A small network was shown many inputs. Here are its activations along a few directions, one row for each input.
In each table, some parts of the input vary, and every possible input appears once, in random order.
Descriptions start from the smaller parts, as in this example, which fits no table here: one of 5 places around a ring, together with either a single point or (one of 2 separate values, together with one of 4 places along a line) or one of 11 places around a ring.
Shared parts are said once, and a part with two or three values counts as separate values.
(in the rows, 128 means zero)

Other details of the inputs vary at random and push rows far along two fixed directions, the same in every table; ignore that.

Table:
x1: [107 124 125 134 125 181 166 163 140 132 136 124]
x2: [ 87 113  93 153 122 147 172 167 110 123 131 143]
x3: [ 90 117  87 143 122 143 174 163 122 114 122 139]
x4: [142 112  80  92 112 113 132 182 142 134 137 133]
x5: [ 87 137 128 130 164 110 106  78  83 164  94 142]
x6: [110 136 161 144 150 130 106  66  92 147 121 135]
x7: [102 137 161 137 154 129 102  62  83 134 119 129]
x8: [221 132 124 115  97  57  68 101 158 115 151 116]
x9: [226 105 116  75  92  58  88 130 183  97 148 130]
x10: [105 115 143 131 124 165 161 171 134 115 133 127]
x11: [115 137 166 128 159 125 110  70 106 137 104 130]
x12: [146 113  84 101 111 114 134 178 145 149 138 139]
x13: [107 139 134 145 123 176 157 175 137 131 144 115]
x14: [113 132 171 131 155 124 106  78  92 138 118 132]
x15: [110 140 131 150 116 167 151 171 132 109 138 107]
x16: [158 112 112 108 105 138 139 168 155 119 157 122]
x17: [108 120 136 127 127 167 167 167 151 113 120 125]
x18: [118 154 161 167 143 126 103  73 105 137 113 120]
x19: [194 117  86  74 116  42  75 107 147 139 127 138]
x20: [109 122 141 128 129 175 163 169 133 131 133 127]
x21: [213 117 130  78 113  60  75  97 155 114 141 129]
x22: [110 144 129 155 120 173 158 166 144 116 128 107]
x23: [111 155 161 147 155 125 101  69 105 139 114 119]
x24: [157 112 122 100 107 126 142 166 171 100 134 123]
x25: [ 90 128 120 154 147  98 116  70  73 129 108 150]
x26: [107 119 139 133 125 171 168 169 148 120 124 129]
x27: [104 124 136 117 132 174 167 170 138 116 126 119]
x28: [110 139 156 138 155 128 107  59 100 140 111 129]
x29: [112 149 165 148 149 121  95  77  93 140 128 121]
x30: [202 112  79 113 104  38  92  92 152 126 133 152]
x31: [149 107  75 129 100 106 149 164 147 122 142 147]
x32: [158 117 108 100 106 136 141 162 164 111 147 118]
x33: [107 142 132 145 127 177 158 169 143 132 138 114]
x34: [103 139 132 135 124 172 152 174 132 117 143 110]
x35: [ 97 134 127 130 158 107 105  83  87 169 101 145]
x36: [ 83 118 102 124 133 155 156 180 108 150 127 135]
x37: [105 155 163 143 153 125 100  71  98 133 116 117]
x38: [105 157 164 162 147 124 101  67  94 125 108 114]
x39: [238 129 109 110  82  64  82 131 184 114 158 117]
x40: [108 117 142 134 122 169 165 172 141 121 130 130]
x41: [161 117 123 105 115 138 144 164 167 125 138 126]
x42: [ 88 132 121 161 154 104 123  64  83 137  98 150]
Each input here is: one of 6 places around a ring, together with either one of 2 separate values or one of 5 places along a line.
The inputs of x14 and x27 match in every part but the place on the ring of 6. If x29 is changed in the same way as x14 into x27, which row does it become?
Answer: x37
The inputs of x7 and x32 match in every part but the place on the ring of 6. If x25 is changed in the same way as x7 into x32, which row does it become?
Answer: x3

Table:
x43: [149 160 138 149 126 117  91 113 131 151 137 109]
x44: [ 18 147 156 156 199 151 121  49  21 171  95 144]
x45: [ 88 102  81 110 106 184 191 231 140 135 137 131]
x46: [100 111  83 153 104 176 192 223 141 110 131 129]
x47: [132  94  85 103 109 148 167 215 154 123 130 139]
x48: [ 42 168 194 193 179 172 121  31  52 136  82 125]
x49: [196 122 141  80 122  74  74  95 156 117 131 115]
x50: [ 43 157 195 200 181 169 129  28  51 145  92 128]
x51: [ 96 139 123 123 124 210 175 234 152 154 142 106]
x52: [ 42 158 202 196 174 160 118  46  45 134 104 134]
x53: [177 115 104  85 129  50  86  88 154 135 124 152]
x54: [ 99 133 125 147 105 194 189 221 153  95 151 102]
x55: [226 115 144  74 112  46  61  86 156 120 147 140]
x56: [203 126 135  79 119  82  82  87 159 122 124 128]
x57: [ 95 105  90 113 117 174 204 232 152 128 127 135]
x58: [226 113 135  78 119  57  72  69 163 131 135 133]
x59: [132 133 108 142 129  87 117  96 133 124 121 144]
x60: [133 118 129  95 109 168 166 213 165 105 149 111]
x61: [ 36 164 198 194 181 162 112  38  50 131  90 111]
x62: [ 97 120  87 152 106 168 203 218 147 115 130 128]
x63: [138 101 122 103 109 173 173 204 171 119 154 126]
x64: [211 119  85 109  91  30  65  82 140 128 140 138]
x65: [201 121 134 127 109  70  82  79 153 116 148 131]
x66: [192 130  78 112 111  49  80  94 132 127 150 134]
The inputs of x53 and x59 match in every part but one. If x60 is changed in the same way as x53 into x59, which row does it become?
Answer: x54
What is each input in this table made of?
Answer: one of 2 separate values, together with either a single point or one of 5 places along a line or one of 6 places around a ring
Which other rows does x49 become when the place on the ring of 6 takes its other values? List them by row number.
Answer: x55, x56, x58, x60, x63
A walk changes only the place on the line of 5. It starts at x59 and steps to x62. List the rest of the walk in order.
Answer: x46, x64, x66

Table:
x67: [ 95 134 173 133 150 162 126 105 105 134 123 126]
x68: [176 114  91 108 110  68 112 120 151 110 136 140]
x69: [118 134 118 152 136  96 106  78  98 139 118 144]
x70: [ 79 145 133 165 158 110 112  66  75 142 105 138]
x71: [ 59 130 135 167 152 151 153 102  79 132 107 148]
x72: [ 97 111 107 119 126 150 171 171 132 116 126 136]
x73: [140 109 125 109 136  95 107 102 117 145 123 148]
x74: [ 33 143 130 181 156 169 159 125  73 138  98 133]
x75: [181 126  82 102 107  66  96 129 152 136 142 130]
x76: [165 137 142 121 124 153 148 137 199 129 114 118]
x77: [116 109 102 141 117 138 166 164 132 120 131 143]
x78: [135 115 145 114 121 163 147 170 151 125 144 121]
x79: [141 115 101 110 120 121 136 164 137 148 138 139]
x80: [153 119 135  99 118 146 131 156 155 117 143 114]
x81: [185 104 103  93 109  65 102 106 147 120 134 149]
x82: [177 134 167  97 143  69  57  47 126 130 127 124]
x83: [135 138 124 134 109 159 141 170 150 128 150 111]
x84: [175 131 168 109 132  70  69  52 126 113 117 127]
x85: [ 81 144 192 148 165 139 114  55  82 124 106 125]
x86: [ 58 146 177 161 160 197 152 130  86 152 119 120]
x87: [154 126 133 133 109 133 136 140 152 102 144 124]
x88: [ 79 150 158 177 141 174 143 116 101 126 125 119]
x89: [101 113 109 108 134 146 154 166 130 132 127 134]
x90: [104 142 133 160 156  88  89  35  71 145 102 141]
x91: [156 131 129 145 108 131 129 145 151 118 147 118]
x92: [112 118 102 135 120 129 154 156 129 112 120 137]
x93: [156 138 120 124 109 138 124 154 152 125 147 105]
x94: [182 145 145 136 126  71  64  48 124 121 130 119]
x95: [ 85 110 110 125 125 163 179 183 126 116 117 135]
x96: [ 81 139 143 176 159 110 109  53  66 152 103 147]
x97: [152 124 145 100 122 131 118 146 151 117 133 115]
x98: [142 122  98 103 125 114 123 143 129 144 132 133]
x99: [ 69 140 143 157 168 168 164  95 121 160  75 142]
x100: [104 143 128 142 116 181 158 192 142 123 136 102]
x101: [140 120  92 128 112 115 132 155 136 145 138 135]
x102: [130 131 135 136 118 148 149 154 149  99 140 116]
x103: [102 125 102 116 128 150 155 186 127 140 124 129]
x104: [177 132 143 123 116  86  94  96 145 102 129 122]
x105: [152 119 139 111 115 138 136 140 150 104 138 118]
x106: [161 110 112 102 124  77 104  90 126 122 122 144]
x107: [179 117 140 104 107 108 115 123 159 106 144 127]
x108: [117 111 109 103 128 132 141 164 133 130 121 135]
x109: [145 129 110 103 136  87 100 112 122 147 127 136]
x110: [ 97 152 170 136 158 148 113  99  99 143 121 116]
x111: [131 113 121 106 135 106 112 108 118 141 124 147]
x112: [ 59 137 137 146 161 157 139 113  75 161 110 142]
x113: [157 133 127 132 108 135 126 156 153 132 150 113]
x114: [127 140 125 145 114 155 149 168 151 108 145 108]
x115: [119 125 122 141 141  97 114  74  97 126 112 144]
x116: [149 136 153 139 132 109 103  76 120 110 126 122]
x117: [141 125  88 123 111 112 127 149 137 141 138 135]
x118: [130 129  91 123 115 115 129 159 134 137 127 127]
x119: [118 101 109 121 119 138 164 164 134 124 130 144]
x120: [104 127  87 134 119 153 158 175 127 139 132 125]
x121: [123 135 132 118 123 177 152 180 142 129 143 108]
x122: [127 144 129 133 119 151 135 159 145 126 143 105]
x123: [203 131 130  92 109  90  85 122 162 131 153 121]
x124: [116 108 102 104 127 145 152 167 133 131 129 134]
x125: [137 122 139 145 114 151 152 154 146 107 142 124]
x126: [186 112 142 106 107 104 115 125 160 110 144 128]
x127: [134 136 135 113 120 157 139 180 149 126 138 109]
x128: [ 95 157 171 171 151 131 102  68  88 128 107 117]
What is each input in this table made of?
Answer: one of 2 separate values, together with either a single point or (one of 5 places along a line, together with one of 6 places around a ring)
The inputs of x102 and x68 match in every part but the choice among 2 separate values. If x91 is changed in the same way as x102 into x68, which row does it become?
Answer: x96
The inputs of x114 and x70 match in every part but the choice among 2 separate values. If x88 is changed in the same way as x114 into x70, which row does it become?
Answer: x69
Which other rows does x98 become when the place on the line of 5 takes its other values? List them by row number.
Answer: x79, x103, x109, x112
Which other rows does x90 become when the place on the ring of 6 takes its other values? List them by row number.
Answer: x98, x106, x115, x120, x124
Which other rows does x118 become when the place on the ring of 6 takes its other values? List them by row number.
Answer: x74, x92, x95, x103, x108
